A small network was shown many inputs. Here are its activations along a few directions, one row for each input.
In each table, some parts of the input vary, and every possible input appears once, in random order.
A made-up example of a description, with smaller parts first: line(4) and (point or line(11) or (values(2) and ring(8))).
Shared parts are said once, and a part with two or three values counts as separate values.
In the rows, zero is written as 128.

Other details of the inputs vary at random and push rows far along three fixed directions, the same in every table; ignore that.
These rows show it; all are for the same input, with only those details redrawn:
[ 95 132 135  87 145  90 164 187  86 142 182 119 144]
[104 121 128  99 110  86 133 148 139 152 137 147 104]
[ 99 124 126 113 102  81 126 129 155 166 129 157  89]
[115 125 131 125 118 115 128 130 148 152 117 137 135]
[150  88 129  80  92 127 100 142 172 116  75 143 132]
[101 113 128  77 105  74 133 163 130 146 145 150  91]
[ 98 157 129 188 127 119 136  85 163 186 122 138 141]
[ 91 142 132 129 135  93 153 145 120 166 160 133 130]

Rows:
x1: [101 170 110 200 131 124 121  71 148 169 135 147  86]
x2: [127 162 115 177 126 141 116 132 143 134  94 105 180]
x3: [135 156 117 177 136 152 115  97 135 130 117 127 137]
x4: [142  90 138  97 135 155 125 129 130 117 109 142 120]
x5: [193 101 121 111  83 148  73 121 173  70  47 118 144]
x6: [104 139 135 136 165 130 167 122  94 156 188 136 120]
x7: [142 117 137 111 120 128 126 115 133 127 130 150 112]
x8: [138 122 110 144 161 192 111 157 133 104  81  79 215]
x9: [114 143 118 153 135 137 122 118 119 132 121 132 108]
x10: [136 172 157 155 175 146 183 142  68 124 194 104 203]
x11: [157 122 118 115 110 128 100 130 135  94 114 125 119]
x12: [185 100 130  93 110 170  89 155 129  65  62 117 156]
x13: [ 76 155 124 171 131  96 146 100 153 195 148 146 110]
x14: [ 83 153 102 161 121  99 117 126 147 167 121 133 101]
x15: [169 112 139 124 104 138 107  89 166 116 102 145 129]
x16: [134 171 131 186 122 136 122 103 126 131 109 127 140]
x17: [124 142 153 104 130  99 159 157  83 127 169 139 123]
x18: [128 129 110 165 117 140 100  86 163 130  94 123 108]
x19: [108 136 141 134 145 124 153 119 109 151 154 143 110]
x20: [143 104 110  89 137 144 111 154 120  90 129 114 116]
x21: [112 103  94 116 115 136  89 137 170 133  76 131 103]
x22: [174  83 150  57 118 145 130 173 107  75 112 117 157]
x23: [126 113 117  89 117 102 122 164 106 100 144 117 102]
x24: [152 108 138 136 143 169 131 107 141 115 114 110 168]
x25: [135 109 115 116 118 140 105 136 132 104  95 121 109]
x26: [108 133 105 161 128 128 115  97 148 143 122 126  90]
x27: [155 110 154  83 114 117 142 161 104  99 134 124 144]
x28: [136 119 138 115 141 140 138 120 119 128 142 141 126]
x29: [121 147 116 163 113 112 116 102 140 134 125 124 107]
x30: [126 147 126 147 106 102 121 125 123 126 121 129 106]
x31: [142  75 121  82 101 140  93 130 183 123  66 145 120]
x32: [106 146 130 173 122 122 130  93 165 175 112 139 142]
x33: [146 117 115 168 143 196 103 100 154 110  65 101 159]
x34: [122 106 131  78 117  91 136 132 121 133 168 155  71]
x35: [114 150 120 137 187 156 157 166  65 114 183  95 158]
x36: [131 124 111 118 124 122 111 129 127 113 136 127  99]
x37: [141 138 149 145 159 150 161 127 100 118 159  96 193]
x38: [127 165 131 140 168 138 154 164  63 108 182  97 170]
x39: [106  96 132  76 120  97 142 146 116 137 154 148  65]
x40: [158  98 137 105 120 146 122 119 144 106 109 123 143]
x41: [122 106 144  77 124 102 148 162  96 118 159 132 106]
x42: [158 131 145 139 129 151 130 102 134 121 121 139 153]
x43: [119 111 143  77 120  98 144 155  98 125 156 152  87]
x44: [128 161 135 149 196 179 167 184  39  94 170  69 218]
x45: [140 115 117  87 123 114 116 159 106  94 146 122 110]
x46: [159 129 127 148 150 189 118 138 115  86  91  81 198]
x47: [108 113 133 115 111  97 133 108 139 153 136 157  68]
x48: [113 156 109 178 127 136 114 121 150 146  98 114 156]
x49: [130  82 123  84 145 161 126 161 141 119 106 114 164]
x50: [126 104 131 124 138 140 135 105 143 135 130 127 119]
x51: [145 109 144 100 106 121 121 125 131 121 112 156 106]
x52: [105 161 133 182 118 110 138  94 163 179 123 141 141]
x53: [130 134 136 139 131 122 138  97 134 143 151 139 120]
x54: [137 173 123 184 132 129 127 102 127 128 142 115 150]
x55: [125 161 123 201 119 138 115  82 147 143 100 122 128]
x56: [141 145 141 150 112 111 132  86 148 142 141 148 120]
x57: [107 119 133  88 155 104 164 148  90 138 202 132  99]
x58: [130 116 138  88  91  69 133 132 132 128 150 153  77]
x59: [145 141 126 111 114 111 119 155 106 100 141 130 118]
x60: [107 153 116 182 158 160 132 109 118 143 125 119 131]
Q: The inputs of x53 and x45 match in every part but one. If x52 is changed in the same way as x53 into x45, which row does it become?
A: x2
Q: The inputs of x15 and x11 match in every part but one. If x39 is changed in the same way as x15 into x11, which row does it become?
A: x33
Q: What do these inputs look like to the network?
A: values(2) and line(5) and (point or ring(5))
Q: Which other rows does x5 become when the ring(5) part takes its other values? List them by row number.
A: x16, x30, x54, x59
Q: List by row number the other rows that have the values(2) part and the line(5) part in common with x27.
A: x10, x17, x52, x56, x58
Q: Which other rows does x22 become when the values(2) part takes its other values? List them by row number.
A: x55
Q: List by row number the other rows that have the values(2) part and the line(5) part in common with x24.
A: x19, x28, x31, x34, x47
